Small tables with named rows and columns. After each table, cells are looked up by row and column.

zomugok.tsv
	sir	famo	fum	petise	mev	ratate
piraz	162	95	192	105	156	128
fidubem	142	80	68	100	61	129
sus	147	192	164	151	206	85

What is the ratate of fidubem in zomugok? 129
What is the fum of sus in zomugok? 164
What is the mev of fidubem in zomugok? 61
What is the petise of sus in zomugok? 151
What is the mev of piraz in zomugok? 156
What is the petise of piraz in zomugok? 105
What is the fum of fidubem in zomugok? 68
What is the sir of piraz in zomugok? 162
What is the sir of fidubem in zomugok? 142
What is the sir of sus in zomugok? 147
What is the famo of piraz in zomugok? 95
What is the petise of fidubem in zomugok? 100
What is the famo of fidubem in zomugok? 80
What is the ratate of sus in zomugok? 85
What is the famo of sus in zomugok? 192
What is the ratate of piraz in zomugok? 128
What is the fum of piraz in zomugok? 192
Row with the largest ratate: fidubem

bar =
	kepa	rubura	zubovad	zus	sitabod	sud	bet	nileboz
tef	-1213	1868	2450	-2765	3424	1258	-554	1372
mikegu	-1493	-113	-273	-355	273	2752	4119	2595
vev	3109	-201	310	3931	-1962	319	2047	56
sizanu	4137	-3693	4138	4121	-5989	-3144	1616	-3304
mek	1266	7542	1055	3772	1928	3652	5277	219
gefuge	3788	2120	-1307	3580	3259	1326	-666	908
sinugak	2803	-4068	4729	3062	-6509	-2744	2492	-2290
pep	-172	4173	3702	-2503	5475	1076	-2014	329

What is the nileboz of tef in bar?
1372
What is the kepa of vev in bar?
3109
What is the bet of sizanu in bar?
1616
What is the bet of sinugak in bar?
2492
What is the zubovad of mek in bar?
1055
What is the sitabod of sinugak in bar?
-6509
What is the rubura of sinugak in bar?
-4068
What is the rubura of mikegu in bar?
-113
What is the kepa of mek in bar?
1266
What is the bet of vev in bar?
2047
What is the kepa of gefuge in bar?
3788
What is the rubura of tef in bar?
1868
What is the sud of vev in bar?
319
What is the zubovad of sizanu in bar?
4138
Which row has the largest zus? sizanu

beren:
cols = rigabo, rof, puse, gamozag, nadob, ramumi, fek, vitiba, tugu, bobimol
tuzikol: [-583, 392, 260, -720, -411, 311, -188, 120, -145, 55]
faz: [715, 280, -173, 209, 71, -285, -373, -207, -56, -165]
fibir: [880, 51, 394, 116, 166, 384, -346, -664, 508, 482]
dugo: [-670, 24, -105, -449, -61, 154, -152, 62, -196, -223]
doti: [-81, 96, -68, -14, -151, 86, -33, -208, -179, -134]
ror: [-11, -71, 45, -55, -141, -181, 42, 27, 94, 23]
gupa: [-645, 464, 270, -917, -377, 458, -481, 108, -52, -178]
ririli: [-361, 382, 153, -504, -219, 259, -344, 127, -248, -93]
kiligik: [-693, -525, -6, 89, -167, -258, 28, 352, -525, -226]
mim: [-475, 77, 206, -392, -238, 114, -284, 181, -62, -126]
big: [644, -61, 228, 145, 161, 163, -27, -451, 413, 208]
pudo: [-132, -288, 56, -63, 45, 28, -105, 55, 82, -82]
besur: [-68, -6, -46, -27, -123, 87, -66, -177, -211, -100]

tugu of ririli = -248
bobimol of ririli = -93
gamozag of ririli = -504
bobimol of faz = -165
nadob of gupa = -377
rigabo of ror = -11
nadob of fibir = 166
fek of mim = -284
puse of mim = 206
tugu of mim = -62
nadob of dugo = -61
Which row has the largest bobimol? fibir

zigap =
|  | pivim | zarak | kagepup | kore | kas | bababe | padom | sogopup | gopefav |
|---|---|---|---|---|---|---|---|---|---|
| tadaraf | -319 | -330 | -377 | -408 | -539 | -423 | -268 | -277 | -352 |
| tal | -89 | -197 | -471 | -338 | -67 | -994 | -627 | -44 | -696 |
| lutata | -157 | -194 | 415 | 75 | 54 | 347 | -104 | -99 | -626 |
| rekitis | -165 | -248 | -364 | -244 | -293 | -365 | -321 | -382 | -135 |
| soterob | -504 | -341 | -381 | -364 | -132 | -201 | -490 | -203 | -470 |
| lofevoz | -694 | -420 | -409 | -475 | -211 | -119 | -506 | -318 | -547 |
| teze | -86 | 65 | -748 | -298 | -138 | -982 | -455 | -495 | -327 |
| libet | -219 | -350 | -295 | -495 | -245 | -145 | -309 | -266 | -276 |
| zivoku | -604 | -400 | -856 | -135 | -789 | 501 | -665 | -742 | -339 |

libet, kagepup => -295
tadaraf, pivim => -319
libet, kore => -495
lofevoz, zarak => -420
lofevoz, bababe => -119
rekitis, padom => -321
soterob, pivim => -504
lutata, sogopup => -99
zivoku, kore => -135
soterob, kagepup => -381
lofevoz, sogopup => -318
teze, sogopup => -495
lutata, bababe => 347
lutata, kore => 75
lofevoz, padom => -506
lutata, zarak => -194
soterob, kore => -364
rekitis, pivim => -165
soterob, padom => -490

